A small network was shown many inputs. Here are its activations along a few directions, one row for each input.
In each table, some parts of the input vary, and every possible input appears once, in random order.
A made-up example of a description, with smaller parts first: one of 5 places around a ring, together with either a single point or (one of 2 separate values, together with one of 4 places along a line) or one of 11 places along a line.
Shared parts are said once, and a part with two or three values counts as separate values.

Table:
row 1: [-15 -17 0 -13 0 5 8 1 3 -6 11 -1 -6 2 1 0 -2]
row 2: [8 -3 1 8 4 3 -7 -7 -5 -6 12 -6 0 -3 0 -2 -12]
row 3: [12 3 0 14 1 -4 -8 -5 -3 -4 3 -3 2 -3 2 3 -12]
row 4: [-1 53 7 -16 3 4 -13 -5 22 19 -31 18 24 -13 -22 -35 22]
row 5: [-6 0 2 3 -7 -5 2 -1 12 -7 -5 1 6 -10 6 1 -12]
row 6: [-12 -9 -3 -6 -5 -4 12 10 0 2 -5 1 -6 5 6 8 6]
row 7: [-6 -5 -2 0 -10 -9 9 8 6 1 -13 2 -1 -1 7 11 2]
row 8: [18 56 6 -3 11 6 -21 -9 7 21 -23 13 21 -6 -25 -33 24]
row 9: [5 -13 -3 -1 6 4 2 4 -15 2 13 -3 -11 13 2 7 3]
row 10: [14 3 -1 15 -2 -6 -3 -1 -6 0 -6 -2 1 -1 4 10 -2]
row 11: [-14 -14 1 -9 0 6 3 -3 7 -9 12 -3 -3 -2 2 -3 -7]
row 12: [-11 -7 3 -3 -4 0 2 -3 11 -9 4 -2 4 -8 4 -3 -13]
row 13: [12 -1 -3 12 -2 -7 0 4 -10 4 -5 -2 -4 5 3 13 3]
row 14: [-14 -16 -2 -13 -1 2 11 8 0 -1 5 1 -8 7 5 5 3]
row 15: [-5 0 0 3 -10 -8 6 4 10 -3 -13 2 4 -7 7 7 -4]
row 16: [6 -6 -5 6 2 -2 4 5 -16 5 3 -4 -9 11 3 10 8]
row 17: [4 -13 -2 0 8 8 0 -4 -13 -3 19 -5 -9 7 -2 2 0]
row 18: [4 -10 0 3 7 8 -6 -7 -8 -6 20 -7 -6 4 -1 -2 -7]
Q: Changing only one part turns row 3 into row 5. The same change can be made to row 16. Which row results?
A: row 6
Q: Describe the family of inputs behind these rows.
A: one of 2 separate values, together with either a single point or one of 8 places around a ring
Q: Change only the choice among 2 separate values in row 14. List by row number the other rows that result.
A: row 9

Table:
row 19: [19 -8 1 10 -4 -10 -5 7 -4 -3 -1 2 1 2 9 12 -17]
row 20: [15 -13 1 10 21 20 -16 -23 -21 -11 43 -19 -8 4 -8 -7 -11]
row 21: [-12 -14 0 -2 -10 -2 5 4 16 -9 -3 0 0 -8 12 9 -17]
row 22: [-18 -12 -2 1 -9 -5 10 0 12 -12 -6 -3 -1 -8 9 14 -4]
row 23: [-7 -18 -1 -13 -1 3 7 11 5 -5 6 11 -3 3 6 4 -17]
row 24: [-6 -16 2 -9 -6 -4 3 7 12 -8 2 6 2 -3 12 5 -21]
row 25: [10 33 2 8 8 0 -11 1 -2 12 -8 7 9 -1 -5 -14 6]
row 26: [3 -6 -8 14 -1 -4 9 6 -16 4 1 -11 -11 8 2 13 13]
row 27: [-7 20 6 -9 -5 -2 -8 -6 18 1 -10 4 16 -13 -5 -22 -4]
row 28: [-8 19 5 -5 -5 -1 2 -12 21 -2 -16 3 14 -18 -8 -13 8]
row 29: [12 -6 1 17 -7 -11 -4 3 0 -3 -5 -4 0 -3 9 16 -13]
row 30: [-18 -15 -3 -14 -2 3 15 7 -6 1 8 -2 -9 5 7 3 2]
row 31: [-11 18 5 -19 7 5 -4 3 9 7 -5 5 7 2 -14 -21 13]
row 32: [18 -10 -3 6 2 -3 -2 10 -11 -1 3 8 -4 9 4 12 -13]
row 33: [-6 5 5 -24 2 12 -4 -4 11 10 -7 13 3 1 -19 -9 19]
row 34: [4 -6 -4 17 -8 -8 7 0 -10 -2 -6 -13 -4 3 7 17 8]
row 35: [12 -10 -4 6 4 -6 -1 7 -14 4 7 3 -11 17 6 8 -2]
row 36: [6 -3 -6 21 -7 -10 3 -1 -5 -7 -9 -5 0 -4 10 20 -2]
row 37: [-14 -19 0 -13 0 -2 8 8 1 0 11 5 -11 11 4 1 -5]
row 38: [20 14 1 -5 7 6 -13 -4 -5 16 -10 9 1 6 -18 -1 22]
row 39: [14 27 2 15 -1 -4 -4 -11 4 6 -19 2 12 -14 -9 -5 9]
row 40: [15 27 5 11 -1 -6 -14 -6 0 8 -14 2 13 -9 -8 -13 -3]
row 41: [13 26 0 0 12 3 -11 2 -7 14 -9 3 5 5 -11 -13 14]
row 42: [7 -5 -5 5 2 -3 6 6 -21 6 5 -6 -12 12 6 12 7]
row 43: [-12 24 6 -12 2 2 -5 1 14 4 -4 8 13 -3 -5 -23 4]
row 44: [-22 -16 -6 -5 -4 2 18 6 -1 -1 3 -8 -9 1 4 5 9]
row 45: [-9 -21 3 -7 15 24 -6 -22 -7 -19 46 -14 -8 -2 -9 -17 -12]
row 46: [-19 -15 -5 -2 -11 2 16 1 5 -8 -5 -8 -4 -4 12 7 5]
Q: Changing only one part turns row 33 into row 38. The same change can be made to row 21. Which row results?
A: row 29
Q: Describe the family of inputs behind these rows.
A: one of 2 separate values, together with either a single point or one of 5 places along a line or one of 8 places around a ring
Q: Change only the choice among 2 separate values in row 36. List by row number the other rows that result.
A: row 22
